A small network was shown many inputs. Here are its activations along a few directions, one row for each input.
In each table, some parts of the input vary, and every possible input appears once, in random order.
A made-up example of a description, with smaller parts first: ring(8) and (point or ring(9) or (values(2) and line(6))).
Shared parts are said once, and a part with two or three values counts as separate values.
(in the rows, 128 means zero)

Table:
r1: [142 135  83 162 158  79  95 159 181 117 146 164]
r2: [126 146  68 178 144  86  95 135 162  96 152 168]
r3: [114  79  79 167 159  88 111 186 146 111 117 129]
r4: [129 153 243  90 135 221 143 120 106 172 119  81]
r5: [165 164 208 145  79 143 184 109  84 168 116  62]
r6: [115 130  84 135 160  95  87  98 156  95 133 201]
r7: [130 152 184  72  59 152 192  75  83 175 106  93]
r8: [125 122  90 117 187  85  89 116 172 116 124 181]
r9: [147 158 224 100 107 152 177  69  78 164  96  81]
r10: [134  89 113 104 184  86  98 151 170 101 118 173]
r11: [142 174 172 114  44 141 198 115  90 172 126  63]
r12: [135 196 126  83  32 177 192 119  99 166 121  48]
r13: [104  90  87 143 152 130  74 101 135  88 151 190]
r14: [117  73  75 187 142 115 108 164 125  94 155 156]
r15: [107  67  96 122 174  95  99 152 136 109  98 165]
r16: [122 180 146  41  47 190 187  82  97 164 103  79]
r17: [111  62  91 141 157 122  96 130 116  92 136 193]
r18: [137 170 230 134 121 213 153 157 115 171 139  48]
r19: [113 116  64 181 149 114  78 134 134  87 167 144]
r20: [145 106  98 147 169  77 105 188 175 102 137 140]
Describe the family of inputs behind these rows.
Answer: values(2) and (line(4) or ring(6))
Changing only the values(2) part turns r19 into r13. The same change can be made to r20. Which row results?
Answer: r10

Table:
r21: [114  87 119 161 175 130  87 168 164 101 135 171]
r22: [152 193 210 113  22 200 201 124  70 199 130  17]
r23: [101 126  37 136 129 111  92  92 136  83 139 161]
r24: [123  93 122 152 177 121  75 171 157 117 137 172]
r25: [132 116 133 161 190 102  89 171 174 108 120 162]
r26: [146 181 245  42  65 192 197  67  82 204  90  69]
r27: [139 110  92 135 163  65 110 165 169 105 113 144]
r28: [116 129  68 142 137  60 127 122 154  99 136 169]
r29: [112  69 135 177 194 132  81 151 143  96 153 155]
r30: [122 165 233  44  69 212 199  67  62 193  85  66]
r31: [153 215 219 118  36 179 215 125  91 202 120   6]
r32: [143 187 208 123  20 208 213 121  77 183 128  16]
r33: [140 101  88 127 154  70 113 167 168 103 132 156]
r34: [113  87  73 128 161  90 107 167 145 108 121 148]
r35: [141  93  77 130 157  82 107 165 163 121 127 155]
r36: [120 126  61 138 133  65 114 121 143 116 135 171]
r37: [115  94 116 160 187 130  86 171 146  99 121 167]
r38: [110 108  54 150 125  89 108 114 131  99 124 169]
r39: [ 96 130  34 130 139 110 100  98 125  77 139 161]
r40: [107  72 132 171 204 131  88 157 132  90 152 155]
r41: [112 110  57 137 126  80 105 120 130 112 140 175]
r42: [148 188 252  50  71 187 202  66  86 191  77  63]
r43: [ 96 110  49 140 137  86 116 121 124 105 130 168]
r44: [129  88  81 125 150  84  96 165 152 114 130 154]
r45: [130  76 140 172 195 125  69 153 132 101 148 157]
r46: [127 162 236  49  59 214 192  62  73 199  86  66]
r47: [121 146  47 129 135  89  97  98 144  87 143 164]
r48: [163 199 207 118  29 198 212 123  81 206 126  18]
r49: [137  96 122 157 182 121  94 172 171 109 140 178]
r50: [131  88 144 169 201 110  86 157 152 101 157 157]
r51: [139 110 129 158 183 109  83 171 166 110 125 169]
r52: [162 206 217 115  27 186 218 126  86 187 132  19]
r53: [121  81  78 134 147  92 108 162 160  98 128 153]
r54: [144 194 205 121  32 208 212 123  59 181 115  12]
r55: [150 171 238  45  65 205 199  65  80 207  90  73]
r56: [114 151  51 132 142  83 103  98 152  86 137 157]
r57: [125  94 149 173 207 103  91 157 160  99 151 150]
r58: [141 162 244  41  55 207 195  67  72 184 100  78]
r59: [126 113  57 142 130  80 124 120 145 103 143 181]
r60: [132  81 134 172 203 122  80 154 147 119 151 156]
r61: [124 135  39 132 135 103 100  96 142  90 144 169]
r62: [113 130  43 127 128 104  89  97 131  84 148 168]
Changing only one part turns r41 into r59. The same change can be made to r62. Which row results?
Answer: r61
Changing only one part turns r42 into r30. The same change can be made to r31. Which row results?
Answer: r54
Describe the family of inputs behind these rows.
Answer: line(6) and (values(2) or line(5))
Which other rows does r46 become when the values(2) part takes its other values? List them by row number.
Answer: r32
List by row number the other rows that have the line(6) part in common with r51.
Answer: r26, r33, r36, r47, r50, r52

Table:
r63: [141 162 223 107  87 183 179 128 102 183 110  68]
r64: [103 106 108  97 138 122 120  86 110 110 110 163]
r65: [153 124 141 149 152  86 128 170 160 139 114 138]
r66: [119 131  77 159  99 136 118 118 111 112 161 131]
r67: [126 137  66 140 106  95 130 143 134 117 145 106]
r68: [130  78 156 115 171 134 100 118 127 142 119 151]
r69: [126 113 134 182 137 157 114 162 120 113 154 125]
r70: [146 105 151  96 157 117 113 150 165 134 118 154]
r71: [120 132 101  79 125 106 136 117 147 103 109 166]
r72: [117 121 154 157 173 162  92 117 125 127 145 132]
r73: [100 144 101 137 137 146 104  79 112 110 143 141]
r74: [133 123 119 167 144 119 118 183 147 136 135 102]
r75: [141 175 168  81  50 163 192  86  88 162 115  70]
r76: [136 142  93 125 115  67 149 134 144 104 115 144]
Changing only one part turns r69 into r66. The same change can be made to r70. Which row results?
Answer: r71
Describe the family of inputs behind these rows.
Answer: values(2) and (point or ring(6))

Table:
r77: [122 122 153 114 122 160 132  89  94 125 135 121]
r78: [142 104 199 113 147 145 137 146 128 153 105 127]
r79: [111  75  52 158 207  68  55 140 173  79 133 227]
r80: [113 159  97 125  82 137 152 126 118 138 123 103]
r81: [126 158 113  78  98 110 154  82 121 136 109 123]
r82: [130 141 140 158 104 151 139 119 100 135 144 105]
r83: [138 122 179 145 139 137 143 178 133 149 115  88]
r84: [117 135 113  84  92 145 145  94 111 132 119 130]
r85: [140 121 186 105 145 165 125 124 126 132 135 117]
r86: [118  88  35 193 191  60  61 171 176  80 149 199]
r87: [136 144 169 146 135 156 131 156 133 139 139  90]
r88: [144 169 100 116  74 102 163 112 124 138 130 106]
Describe the family of inputs behind these rows.
Answer: values(2) and (point or line(5))
Which other rows does r80 become when the values(2) part takes its other values? List them by row number.
Answer: r84
Which other rows does r87 become when the values(2) part takes its other values? List them by row number.
Answer: r85

Table:
r89: [104 159  30 130  78  89 137  97 134 109 136 134]
r90: [147 135 162  78 119 127 151 123 127 169 106  96]
r91: [121 116 111 174 163 103 102 146 171  94 139 127]
r92: [134  74  92 156 127 119  91 179 121 100 144 149]
r93: [112  93 104 119 187 116 112 152 137 111 119 167]
r94: [159 152 172  80 107 134 167 137 144 154 105 129]
r95: [116 154 151 131 111 191 146 114 106 139 169  90]
r96: [127 116 172 109 120 135 175 100 103 155 114 115]
r97: [125 146 148 152  98 182 139 113 100 141 123  91]
r98: [165 169 164 121  83 128 158 164 131 141 118 104]
r99: [128  58 100 115 152 125 101 152 135 113 131 175]
r100: [101 143 173  98 116 185 130  89 111 136 140 117]
r101: [153 152 154 118  94 120 142 151 114 156 119  71]
r102: [118 150  44  88  97  85 127  73 117 104 121 162]
r103: [135 142 117 187 162  93  79 142 149 118 151 153]
r104: [129 129 157 148 104 136 180 126 103 154 132  88]
r105: [133 130 132 149 178  92  74 116 150 119 131 180]
r106: [118 103 126 136 180 102  96 121 172  95 120 155]
r107: [134 132 156 108 125 185 145  87  96 147 114 118]
r108: [102 107  96 163 159 112 107 177 141 105 127 139]
Describe the family of inputs behind these rows.
Answer: values(2) and (point or line(4) or line(5))
Changing only the values(2) part turns r93 into r108. The same change can be made to r94. Which row results?
Answer: r98
Which other rows does r89 become when the values(2) part takes its other values? List them by row number.
Answer: r102
